K717: [144 174 118 169 141 111  99  93 146  83 170 119 107 127  95]
K513: [144 174 118 169 141 111  99  93 163 150  93 144 175 114 175]
K980: [125 180  83  77 131  77 102  99 185 100 121  99 114 103 108]
K409: [ 99 156 142 112 152 145 139 147 133 100 143 118 170 170 143]
K591: [125 146 169 153 150  96 141 103 139 173  96 156 164 175  90]
K748: [125  99 185 114 103  82 180 131 102 121 108 100  77  99  77]
K144: [107 119 127 174  95 147 111 170 144  83  99 169 141  93 118]
K463: [ 96  90 153 169 174 156 139 146 103 164  96 150 125 141 175]
K437: [ 75  95  90 156  89 126 114 120 122 122  94  92 148 110  98]
K707: [126 109 121 147 117 114 176 112 151 111 149 111 114 144 101]
K892: [ 90 159  88 177  89 107 130  85 111  93  84 116  87  96  87]
order: [141 111  99  93 146  83 170 119 107 127  95 144 174 118 169]
K717
order: [114 180 100  77 131 125 102  99  83  99 121 108  77 103 185]
K980
order: [ 77  77  82  99  99 100 102 103 108 114 121 125 131 180 185]
K748
order: [150 125 141 175  96  90 153 169 174 156 139 146 103 164  96]
K463
order: [146  83 170 119 107 127  95 144 174 118 169 141 111  99  93]
K717

K649: [125  52 124 142  92]
K878: [ 98  52 125 164  99]
K335: [101 150 167 134 102]
K459: [125 150 160 144  94]
K605: [163 117 141  96 143]
K734: [147  52 126 167 121]
K205: [156 179 168 131 113]
gone K878: [ 52 164 125  98]
[99]
gone K335: [167 102 150 134]
[101]
find: [ 98  52 125]
K878

K952: [ 77 156 113  74 161 163]
K814: [ 95 164 150 118  96 114]
K207: [ 81 177 143 105 102 120]
K559: [156 103 113 140 145 133]
K400: [119 144 167 145  78  96]
K978: [158 100 141 156 117 118]
K113: [133 116  79 102 188 168]
K726: [119 163 129 103 123 132]
K366: [ 80 116 133 102  95  81]
K906: [103 129 119 163 123 132]
K728: [133 116  79 102  81  95]
K84: [179  79 106 153 157 136]
gone K978: [158 156 100 141 118]
[117]
find: [145  78]
K400
find: [118  96]
K814
find: [116  79 102 188 168]
K113
order: [ 95  81 102  79 116 133]
K728
find: [119 163 129 103 123]
K726

K940: [146 170 103 139  72 104 118 152 109]
K3: [146 153 122 143  82  80 123 154 114]
K592: [146 170 103 139  96 104 118 152 109]
K40: [118 148 119 132  86  58 106 156 115]
K836: [152 114 140 126  61  68 143 139 143]
K877: [138 143 126 143  61  68 140 152 114]
order: [ 61  68 114 126 138 140 143 143 152]
K877
gone K940: [118 152 103 170  72 146 139 109]
[104]

K571: [151 107 149  88 129 156]
K105: [ 89 146 179 175 142 130]
K370: [149 150 179 175 142 147]
K125: [147  88 172  97 127 162]
K776: [ 94 161  99 129 143 181]
K257: [172 147 127  97  88 161]
K607: [129  92 164 155 113 179]
order: [162 147  88 172  97 127]
K125
gone K125: [127 172  97 147 162]
[88]
find: [127  97  88 161]
K257
find: [149 150 179 175 142 147]
K370
find: [151 107 149]
K571
find: [147  88]
K125
gone K370: [147 175 150 142 179]
[149]

K838: [162  96 173 143 107 121 178 130 131 128 174 200 163 141 174 169 136 174]
K247: [116 157 142 169 127  97 123 155 202 183 138 150 138  82  89 122 127  89]
K780: [166 118 103 134 129  66 178 132 101 131 154 125 137 107  93  59  96  93]
K85: [146 158 154 154 122  92  91 127  88 150 121 139  89  94  76  80 115  76]
K495: [157  95 179 147 110 120 171 129 131 132 170 198 164 143 173 167 137 173]
K91: [162 106 140 141 143 132 180 131 156 132 165 164 157 123 133 109 115 133]
K307: [127  86 150 121 139  89  94  76  80 115 140 160 153  90  87 141 138  87]
K114: [161 100 171 144 138 124 169 130 133 131 173 196 158 147 171 170 138 171]
K139: [164 116 110 133 105  72 183 133 102 134 160 130 144 111  99  64  98  99]
find: [183 133 102 134 160 130 144 111  99  64  98  99]
K139
order: [ 76  76  80  88  89  91  92  94 115 121 122 127 139 146 150 154 154 158]
K85
find: [127  86 150 121 139  89  94  76  80 115 140 160 153  90  87 141 138  87]
K307
find: [111  99]
K139
gone K91: [133 115 162 156 131 164 109 123 133 132 180 143 141 165 132 106 140]
[157]
gone K780: [178 131 132 154 125  93 101 118 137 134 107 129  59  66 166 103  93]
[96]
find: [127  88 150 121 139  89  94  76  80 115]
K85

K396: [128 151 158 153 151  95  91 148 106 155 107 103 122 149 107 133 163 148
 149 143 160 153 158 113 161  95 101]
K221: [133  98 153 175 164  97 174  92 110  84 106 179  88  98  97 119 105 109
  99 125 186 110 169 112  66 177 167]
K799: [168  68 106 106  71 168 178  87  78  88 146 173  69 106 153 161  77  73
 143  76  78 102 105 157 101 150 151]
K815: [ 88 179  98  97 164  99 105 174 125 110 133 119 175  92 110  98 169 186
  84 177 167 106  66  98 112 153 109]
gone K799: [151 168  78  88  71 146 105 168 157 150  68  73  87 143 101  76 106 178
 173 102 153 106 161 106  69  78]
[77]
gone K799: [106 161  73  71 102  68 150 143  69  76 173 105 151  78 101 178  78 168
 106  77 168 146  88 106 153 157]
[87]
find: [101 150 151]
K799
order: [110  97 109  98 175 153 164 112 125 177  99 167  98  92 169  84 174  66
  88 119 105 133 186 179 106 110  98]
K815
gone K815: [110  98 106  88 112 105 109 175  99  84  97 174 119 177 167  98  98 110
 169 133  92 153 125 179 186  66]
[164]
gone K221: [186 174 119 169 109  98 110 167 153 179 112  66 110  99  92 105 177  97
  88  98 164 125 175 133  84  97]
[106]

K281: [134 108 106 130 105]
K298: [ 63 186 113 138 162]
K987: [ 90 113 106 104 120]
K444: [115 120 113 106 104]
K619: [186  63  65 164 193]
find: [120 113 106 104]
K444
find: [186  63]
K619
gone K281: [130 108 105 134]
[106]
find: [106 104 120]
K987
find: [113 106 104 120]
K987

K268: [ 70 166  82 104 126 162  79 164 151 158 153 156 158 158 157  80 151]
K730: [182  83 172  91 186  89 155  84 163 174 109 171 157  83  96 161  89]
K135: [181 106 162 182 101 104 167 139  92  89 139  88  82 102 113 171 112]
K698: [107 160  95 101 104 147 145 186 120 162 145  98 101 116  93 132 105]
K293: [145 116 145 186 105 101 162 147 104  94 132  98 101 107  95 160 120]
K627: [ 70 166  82 104 126 162  79 164 151 158 186 138 118 169 190 125 162]
find: [126 162  79 164 151 158 153 156 158 158 157  80]
K268
gone K135: [113 139 112 181 171 104 162 101  88  82 106  92 167  89 139 102]
[182]
order: [120 160  95 107 101  98 132  94 104 147 162 101 105 186 145 116 145]
K293
gone K627: [164 166 190 118 151 186 104 162 138  70 158 126 125  79  82 162]
[169]

K796: [117 126 105 102 161 125 119 140 145 142 128  65 111 122 151 122 114]
K440: [126  97 125 138 125 102 112 125 107 112 132 129 160 138  97 119 139]
K998: [160 119 126  97 112 140 138 132 129  94 107  97 125 102 125 112 125]
K725: [124 117 113 167 139 127  95 122 128 107 128 153 131 117 104 145 152]
K510: [111 142 105 161 125 126 122 128 114 102 122 117 151 145  64 119 140]
K177: [140 126 107 132 112 138 129  97 102  94 125 112  97 125 160 119 126]
gone K177: [107 140 160 119 125 129 126 125 102  94 126 112  97 132 112  97]
[138]
order: [ 97  97 102 107 112 112 119 125 125 125 126 129 132 138 138 139 160]
K440
order: [140 119  64 145 151 117 122 102 114 128 122 126 125 161 105 142 111]
K510
gone K440: [126 112 138  97 125 125 132 112  97 107 119 102 160 138 125 129]
[139]
order: [125 160 119 126  97 112 140 138 132 129  94 107  97 125 102 125 112]
K998

K172: [123 151  52 137  52 148]
K117: [111 151 137  52  52  81]
K48: [123  95 202 121  52 148]
K315: [ 94 112 151 137  52 138]
find: [112 151 137  52]
K315
order: [ 52  95 121 123 148 202]
K48
find: [111 151 137  52  52  81]
K117
gone K117: [151  52 137 111  52]
[81]
order: [ 81  52  52 137 151 111]
K117

K357: [169 130 179 179 134 137 133 160 101]
K506: [169 102 133 160 179 179 134 137 130]
K99: [100 182 172 130 179 179 134 137 133]
K71: [135 136 131 145 131 138 155 160 101]
K983: [161 171  74 183  82  89 164 188 162]
gone K983: [ 89  74 183 162 188 164  82 171]
[161]
find: [133 160 179 179 134 137 130]
K506
find: [169 130 179 179 134 137 133 160 101]
K357
find: [136 131]
K71
find: [169 102 133 160 179 179]
K506
order: [130 134 101 179 137 169 133 160 179]
K357
gone K357: [169 130 134 133 101 179 160 179]
[137]

K925: [134 101 120  77 147 184 157 107 119 104]
K448: [129 205 106 142 121  90 123 139 157 147]
K888: [147 204 133 130 170 134 157 138 145 142]
K345: [ 99 102  91 116  66 102  91 117 132 124]
K133: [108 164  78 106  85 142  82 110 154 128]
K472: [185 133 109 107 137 150  83 154 107  86]
K523: [147 101 184 161 168 147 146 144 102 121]
K700: [120  57 133  98 130 170 135 108 105 106]
K87: [117  52 146 149 103 117 100 130 104 115]
K151: [137  83 133  87 150 185 154 107 109 107]
K713: [135 146 164 191 128  82 110 154 128 142]
find: [135 146 164 191 128  82 110]
K713
order: [ 83  87 107 107 109 133 137 150 154 185]
K151
gone K87: [117 146 149 115  52 130 103 117 100]
[104]
gone K888: [138 170 133 147 130 145 204 142 134]
[157]
gone K523: [161 168 121 146 101 184 144 147 147]
[102]
order: [121 168 101 102 184 146 144 147 147 161]
K523
find: [ 82 110 154 128 142]
K713

K143: [176 142 118 141 121 159 181 156 188 128 106  92 114  95  83 186 184 185
  90 107 174 134  86]
K753: [150  67 151 138 109 146 150 158 137  71 102 149  61 162 175 149 145 148
 130  78 144  62 161]
K31: [ 93 122 151 108  71  91 104  57 107 183 106 164 191 165 137 109  97  98
 175  56  90 152 166]
K812: [150 162 145 162  78 138 175  67 109  62 150 151 144 137 149 102 149 158
 146 148 130  71  93]
order: [ 61  62  67  71  78 102 109 130 137 138 144 145 146 148 149 149 150 150
 151 158 161 162 175]
K753
find: [109  97  98 175  56  90]
K31
gone K31: [106 109 108  71  56  90 165  57 104 152 191  97 183  93 151  91 107 122
 166 164  98 175]
[137]
find: [ 97  98 175]
K31
gone K31: [183 122 108 191  91  93 152 151 106  90 104 175 164 107  98 166  71  57
 109 137  97 165]
[56]
gone K753: [149  78 130 150 162 144 150 137 161 149 146 138 145 102 158 148 175  61
  67 151 109  71]
[62]

K648: [103 122 121 150]
K671: [145 134 155 187]
K839: [145 155 186 134]
K793: [114 127 175 112]
K499: [119  79  92 101]
gone K648: [103 150 122]
[121]
order: [186 134 145 155]
K839

K200: [182 189  71 104 165 166 180 193 183 182  45 118 123  67 125 141 185 187
 186 130 131 186  52]
K276: [138 155  93 105 157 116 151 159 148 168 130 105 154 167 156 101 164 162
 159 189  84 145 110]
K876: [112  99 118 147 113 117 108 103 109  94 123 134 146 105  89  48 181 182
 181 111 187 168 150]
K45: [112  99 118 147 113 117 108 103 109  94 123 134 146 114 147 165  96  98
  97 141 123 105 115]
gone K200: [ 71 182 186 193 141  67 189 186 125 118  45 130  52 104 123 187 131 183
 165 185 182 180]
[166]
gone K45: [147  97 147 115 123 108  94 141  99 123 118  96  98 117 114 134 103 112
 105 146 109 165]
[113]

K758: [191 110 159 144 125 135 111 151 124 138 119]
K760: [138 162 123 132 103  78 165 130 131 136 131]
K514: [172 104 165 145 117 133 111 156 128 142 113]
K222: [144 147 137 173 114 136 138 126 150 114 119]
K616: [155 130 173 148 116 123 107 156 136 150 102]
K608: [179 116 139 141 154 150 102 135 103 139 140]
K973: [108 129 120 106 135  74 166 137 143 135 143]
K517: [172 104 165 145 117 133 161 129 134 133 129]
K835: [137 161 123 129 105  78 165 124 151 137 132]
K706: [ 94 111  96 116 132 168 148 106 120 125 105]
K727: [138 128 129 125 137 191 111 136 138 110 158]
find: [151 124]
K758
find: [191 111]
K727
gone K222: [150 126 173 147 114 138 119 114 144 136]
[137]
find: [116 132 168 148 106 120]
K706
find: [172 104 165 145 117 133 111 156 128 142]
K514
find: [165 145 117 133 111 156 128]
K514

K75: [162  88 124 123 120]
K903: [157 117 118 116 115]
K566: [ 97 125 116 117 120]
K296: [114 129 112 109 112]
K969: [122 139 127 125 157]
K107: [122 126 125 127 127]
K310: [147 154 131 130 130]
K354: [161 162 140 163 127]
K451: [ 86 119 184 184 187]
K992: [143 203  53  54  56]
K163: [ 87  79 159 160 161]
K537: [140 127 164 163 163]
gone K566: [116 120 117  97]
[125]
gone K566: [ 97 116 120 125]
[117]
order: [163 163 164 140 127]
K537
find: [122 126 125 127]
K107
gone K354: [161 163 127 140]
[162]
gone K310: [130 130 147 131]
[154]

K687: [ 99 166 119 151]
K965: [143 131 131 204]
K798: [168 177 131 155]
K810: [131 142  95 204]
K704: [ 99 165 151 119]
K621: [131 131 143 203]
order: [ 99 119 151 165]
K704
gone K687: [ 99 151 166]
[119]
order: [119 151  99 166]
K687
order: [131 204 143 131]
K965
order: [ 99 119 151 166]
K687
order: [203 131 143 131]
K621
order: [165 151 119  99]
K704

K729: [115 113 149 157  58 129 119 126  91 148 116 144 129 131 142]
K196: [135 143 109 131 105 182 153 111 109 109 151 134 128 148 144]
K530: [144 148  91 113 149 116  58 142 131 128 129 115 129 118 157]
K866: [142 129  91 144 116 129 113 128 157 115 150 148 131 118  58]
find: [ 91 148]
K729
find: [144 148  91 113]
K530
order: [ 91 144 129 142 126 129  58 149 116 119 148 157 115 113 131]
K729
find: [142 129  91]
K866
gone K196: [135 109 109 134 131 111 144 151 153 148 109 128 105 182]
[143]
order: [157 144 148  91 113 149 116  58 142 131 128 129 115 129 118]
K530
order: [ 58  91 113 115 116 118 128 129 129 131 142 144 148 150 157]
K866

K124: [152 144 172 194 117 170  86]
K833: [173  61  89 172 125  88 124]
K757: [ 74 148  91  90 128 144 125]
K455: [173 126  67 100 190  75 113]
gone K757: [ 74 125  90 148 144 128]
[91]
gone K757: [125 144  74 148 128  91]
[90]
gone K757: [128 144  74  90 148  91]
[125]
gone K833: [173 172  61  88 124  89]
[125]

K375: [186 175 126 145 105  83  84  85  84 145]
K236: [ 89 127  99 108 166 148 116  78 174 156]
K67: [157 185  77  79 186 108  99 112 121 167]
K724: [117 179 169 104 117 109 150 133 138 160]
K497: [ 73 155 126 157  75 127 161  97  99  93]
K773: [174 135 153  85 129 110 172 110  87 106]
K950: [154  88  90 140 128  88 183 113  93 178]
K306: [ 70  85 143 172 107 128 142 110 171 127]
K371: [ 95  97 142 117 103 120  95  93 145 156]
K38: [186 107 105  85  83 127 175 145 145  84]
order: [145  83 145 107  84 175  85 105 127 186]
K38
gone K375: [ 84 175 126 186 145  83  84 145 105]
[85]
gone K497: [ 75 155  99 161 127  73  93  97 157]
[126]
gone K950: [ 88 128 140  93 183  90 178 113  88]
[154]
find: [186 108]
K67
find: [ 75 127 161]
K497
gone K67: [185  99 112  77 157 121  79 108 167]
[186]

K744: [147 174 146  77]
K920: [155  77 140 147]
K188: [147 174  69  77]
K672: [142 147 137 151]
gone K744: [174  77 146]
[147]
find: [140 147]
K920
order: [146  77 147 174]
K744

K341: [165 171 159  84  63 135 161 130 131 151 171 143 106  72 193]
K458: [201 169  87 181 175 176  73 110 127 135  79 170  95  83  63]
K98: [ 95 131 203  52 166  67 194  59  62  98 153 168  72 165 139]
K27: [127 111 112  84 136  90  84 119 113  89 126 145 113 121 128]
K466: [121 134  78 142 104 113  66  67 109 173 110  75 101  84 105]
K791: [ 59  98  62 203 131 194 139 165 153  95  67 168  72 166  51]
K639: [ 93 150 146  88 181 133  80  90  58 143  90 104  75 119  96]
K546: [101 137 127 112 173 177 169 101 107 145 141 116 117 187 169]
K317: [110  73 201  62  87  95 181 127 170 175 176  79 135  83 169]
K474: [166 121 185 107 118 122 156 160 159 113 163 168 154  94  85]
K119: [177  96  62 130 190 186  62  78  82 103  64 168  98 125 190]
order: [ 51 166  72 168  67  95 153 165 139 194 131 203  62  98  59]
K791
order: [170  63 175 110 127  83  79  87 201 176 169  73  95 135 181]
K458
find: [110  75]
K466
order: [176  95 175  87 110  73 127 201  62 181  83 169 135  79 170]
K317
gone K474: [154 168 159 118  94 166 107  85 185 163 156 121 122 113]
[160]
find: [121 134  78 142 104 113  66  67 109 173]
K466

